Here are a small network's activations along a few directions, averaged over the inputs that share one value of a field.
Values that are neighbours, or in one group, have similar rows; names and order tell nothing.
In the rows, 500 means zero.
Random noise pushes rows far along 2 fixed directions. That doesn't count. These rows show it; they differ only by the noise:
[524 504 363 491 354 406 587 571 429 467 543 460 463 476 519 424]
[625 466 411 544 381 424 598 680 435 436 508 535 506 435 426 418]
[311 605 245 395 287 364 596 439 393 495 607 340 372 521 612 411]
[719 379 496 557 431 453 532 540 503 499 497 513 548 498 592 480]


Values of FAL:
nifog: [547 601 590 391 580 539 583 470 475 457 455 498 623 547 509 400]
zami: [626 383 700 594 659 619 281 377 618 575 441 552 643 448 481 579]
pabif: [360 443 574 506 581 514 297 364 537 499 479 508 411 482 649 558]
keve: [692 290 675 547 526 527 445 349 564 690 378 608 573 520 416 543]
varu: [640 412 453 519 373 434 511 470 480 507 547 448 504 519 685 496]
zivu: [468 504 596 487 569 540 336 335 552 427 432 476 613 519 477 476]
menuz: [582 411 674 543 547 538 317 497 621 371 452 549 478 471 557 459]
tilep: [662 599 518 553 657 546 468 529 608 388 537 546 627 550 552 530]
fugel: [431 517 384 557 362 450 623 663 356 462 580 531 428 439 322 544]
rup: [457 503 421 439 415 454 515 483 464 374 619 401 464 589 634 413]
bege: [579 274 667 520 656 588 290 267 589 727 442 513 557 524 568 643]
supe: [646 547 409 425 449 535 561 618 480 525 501 520 570 550 476 545]
kelop: [571 509 471 633 639 530 538 518 589 613 499 493 513 566 539 737]
banuz: [296 643 496 482 637 582 546 403 484 529 542 404 532 449 482 525]
zila: [415 550 416 573 487 429 563 733 494 240 591 556 484 403 353 387]
vol: [437 400 469 459 404 500 463 300 456 623 457 477 313 509 626 550]
nasaz: [589 551 487 690 695 576 510 656 621 485 516 611 602 487 466 582]
zipo: [545 465 547 432 565 488 655 613 463 584 415 546 568 459 309 586]
vuro: [445 589 514 423 415 533 455 465 465 447 440 428 533 521 356 317]
fuseb: [150 564 320 516 414 373 536 409 415 561 659 381 316 506 628 577]
nefam: [392 445 548 645 574 508 424 413 543 488 588 485 491 539 709 594]
ramol: [510 572 509 388 507 467 635 562 447 534 392 512 569 528 432 426]
pav: [725 295 735 710 593 529 408 680 527 482 359 763 438 346 290 596]
zer: [690 564 520 478 586 557 492 592 545 472 540 523 552 613 582 476]
nadaz: [609 576 670 511 683 590 530 607 552 399 471 558 705 395 351 452]
ludi: [574 462 432 465 510 527 572 415 618 702 539 434 483 632 677 678]
gol: [439 517 497 436 390 521 547 603 385 491 426 566 541 517 296 391]
bor: [583 434 651 563 678 529 570 619 516 600 425 577 588 385 340 597]
gom: [494 506 479 462 265 491 530 633 440 443 454 575 370 440 342 365]
laki: [369 572 462 375 356 481 435 485 474 343 467 476 325 502 520 313]
FAL is arranged as a network in which each value has 4 neighbours.
What is the length, in steps, of the shortest route from nasaz to supe?
Answer: 3
List every value one step from nifog, in the order listed.
Answer: vuro, ramol, zer, nadaz
List every value one step from fugel, in the order listed.
Answer: varu, vol, fuseb, ludi
List every value one step from pabif, in the order listed.
Answer: zami, menuz, nefam, pav
List every value one step from bor, in the order listed.
Answer: bege, kelop, banuz, zipo
Each value of FAL is a pair of two hidden parts, and every pair occurs once (6 first parts, 5 second parts).
Changing only the second part turns gom into gol. pabif has the same second part as gom; what does that change turn pabif into?
Answer: zami
Changing only the second part turns vol into keve. menuz has the same second part as vol; what does that change turn menuz into?
Answer: zivu
Changing only the second part turns supe into varu. nasaz has the same second part as supe; what does that change turn nasaz into?
Answer: nefam
Changing only the second part turns nifog into zer. bor has the same second part as nifog; what does that change turn bor into?
Answer: kelop

Values of SUT:
fali: [507 585 367 416 433 408 618 495 453 456 552 351 514 524 560 434]
depi: [550 411 532 516 445 517 509 483 466 662 433 503 531 457 348 512]
gotes: [517 373 500 508 419 455 335 274 563 515 548 470 382 615 726 579]
pog: [520 375 598 566 416 460 571 719 422 425 400 621 452 315 291 420]
lum: [484 541 634 450 609 584 421 409 580 485 450 503 556 522 493 482]
manef: [596 463 512 422 459 481 540 382 511 500 549 438 576 637 759 533]
lis: [429 584 517 462 620 514 407 397 549 500 499 395 504 483 520 497]
bof: [473 442 568 525 689 545 366 298 632 567 569 445 546 539 675 546]
ritu: [576 535 373 533 345 497 496 758 461 400 492 534 444 422 389 432]
dazu: [371 544 466 649 552 493 596 562 434 496 577 529 501 450 445 591]
suvo: [543 470 492 505 565 512 555 526 520 683 474 546 446 509 483 676]
mozor: [568 473 443 458 470 468 439 229 499 558 546 383 504 682 892 519]
dasik: [305 624 548 385 513 577 492 422 532 455 474 554 521 572 479 420]
SUT is arranged as a line.
Going along SUT from fali by way of its neighbour manef, in what order are gotes, lis, bof, mozor met?
Answer: mozor, gotes, bof, lis
List every value one step from dasik, in the order listed.
Answer: lum
List every value one step from depi, in the order listed.
Answer: pog, suvo
